A small network was shown many inputs. Here are its activations along a few directions, one row for each input.
Each table varies a few parts of the input and shows all the possible inputs, shuffled.
A made-up example of a description, with smaller parts first: one of 6 places along a line, together with either a single point or one of 11 places around a ring or (one of 3 separate values, together with one of 8 places around a ring).
Shared parts are said once, and a part with two or three values counts as separate values.
(in the rows, 128 means zero)

Other details of the inputs shift rows strongly along two fixed directions, in all tables alike. That doesn't count.

A family of inputs:
x1: 137 177 142 108 127 118 154 117 129  79 110
x2: 107 143 155  95  92 113 152 134 126  50  86
x3: 129 140 145 170 113 145 180 109 124 172  88
x4: 134 141 136 127 125 174 198  94 153 139  99
x5: 130 124 131 134 122 114 179 131 128 147  92
x6: 111 116 133 148 111  65 148 129 130  67 110
x7: 129 115  90 118 154 137 101 143 111 174 133
x8: 176 137 120 109 138 138 103 111  96 172 172
x9: 114  97 121 106 140 109  63 159 102  97 135
x10: 111 144 120  65 122 123  75 154 109  91 149
x11: 128 140 155 127 150 168 200 117 157 178 122
x12: 135 108 150 177 117 111 158 133 134  94 113
x13:  98 129 114 118 158 145  74 123 143 111 161
x14: 129 120 130 153  97 108 182 100 132 157 116
x15: 120 128 139 170 118 129 147 145 101  97  84
x16: 131 133 157 152 101 127 172 118 135 156  92
x17: 139 155 136 140 118  84 167 111  79 100 131
x18: 128 121 150 156 110 120 149 148 116 100  88
x19: 130 105 113 129 103 113  64 131 125 142 155
x20:  97 143 141  83 136 119  69 150 112  98 155
x21: 146 113 105 110 151 160 117 122 141 242 156
x22: 177 142 111  81 176 191 116 117 164 196 153
x23: 113 153 130 105 157 110  68 133 144  74 147
x24: 117 106 129 136 110  89  60 131 137  99 159
x25: 148 126 110 120 123 153  99 159 135 181 149
x26: 128 115 112 135 108  97  60 158 137  92 169
x27: 159 149 137 126 160 172 192  95 177 159 111
x28: 140 114 100 130 100 121  74 155 126 133 161
x29: 115 140 122 116 166 167 101 115 132 164 167
x30: 140 147 130 170 108 154 188 135 125 162  97
x31: 131 100  89 113 127 102  82 142 118 135 149
x32: 132  86 108 120 139 118  81 143 108 126 152
x33: 148 162 132 101 182 159 109 119 144 176 164
x34: 119 138 130 157 121 134 186 105 120 176  95
x35:  91 135 138 136 110 123 149 103 147  37  90
x36: 146 139  95  96 166 199 123 114 139 208 171
x37:  97 133 152 108 102 113 152 128 140  46  91
x38: 137 109 140 169  99 115 154 135 116 100 103
x39: 115 101 150 155 124  83 149 128 121  63 114
x40: 132 117 138 159 147 150 192 124 106 158  93
x41: 106 106 112 120 120  76  61 127 132 101 166
Each input here is: either one of 2 separate values or (one of 3 separate values, together with one of 5 places around a ring) or (one of 4 places along a line, together with one of 6 places around a ring).
- Change only the place on the line of 4 in x41. List by row number the other rows that result. => x14, x21, x34
- Start at x40 and move only the place on the ring of 6, one step at a time. The first step leads to x7. Which rows follow, in order? => x34, x3, x30, x15

A family of inputs:
x42: 145 107  94  94 139 132  51 150 112 179 176
x43: 118 131 121 110 141 122  56 151 120  80 144
x44: 120 101 112 126 135  98  60 156 104  93 146
x45: 122 120 130 137  98  93 134 126 130  99 115
x46: 162 134 138 141 148 186 194 107 171 196 130
x47: 122 128 113 111 100 100  54 152 106 105 148
x48: 124 111 113 132 129 110  54 156 111 101 149
x49: 123 130 100  76 156 160  55 141 125 169 169
x50: 140 137 138 151 139 101 163  95 125 147 149
x51: 140 107 101  90 166 154  55 142 147 150 179
x52: 117 134 154 149 130 145 200 105 157 121  95
x53: 117 145 146 136 122 144 197 103 155 131  96
x54: 144 151 127 104 129 153 126 129 131 157 139
x55: 150 112  89 107 147 152  44 155 108 185 178
x56: 139 123 149 172 103 126 193 114 149 128 103
x57: 122 115 150 174 114 130 207 108 150 136  94
x58: 142 118 125 150 133 164 190 104 160 218 123
x59:  98 141 159 142 108  78 151 134 109  10  79
x60: 105 130 144 148  84  65 141 140  84  37  84
x61: 142 127 100  72 153 150  57 145 121 164 174
x62: 126 118 118 138 134 141 132 132 109 164 124
x63: 100 166 161 135 114  54 150  98 111  15 116
x64:  82 142 161 146 111  87 148 130 114  13  74
x65: 105 103 112 130 138 110  58 153 109 101 142
x66: 122 140 114  96 130 126  57 149 106  93 143
x67: 139 114 148 167 112 120 203 113 144 130 100
x68: 159 137 127 123 158 175 188 117 128 198 120
x69: 158 136 131 123 145 172 196 105 163 200 126
x70: 105 144 138 124 126 126 142 127 110  93  98
x71: 160 146 133 128 138 183 193 103 169 205 129
x72: 124 129 131 142  91 104 131 126 138 104 117
x73: 125 121 116 124 125 136 115 132 120 173 136
- Changing only one part turns x71 into x72. The same change can be made to x46. Which row results? => x56
- What do these inputs look like to the network? => one of 2 separate values, together with either a single point or (one of 3 separate values, together with one of 5 places around a ring)
- Start at x51 and move only the place on the ring of 5, one step at a time. The first step leads to x69. Which rows follow, in order? => x61, x68, x59
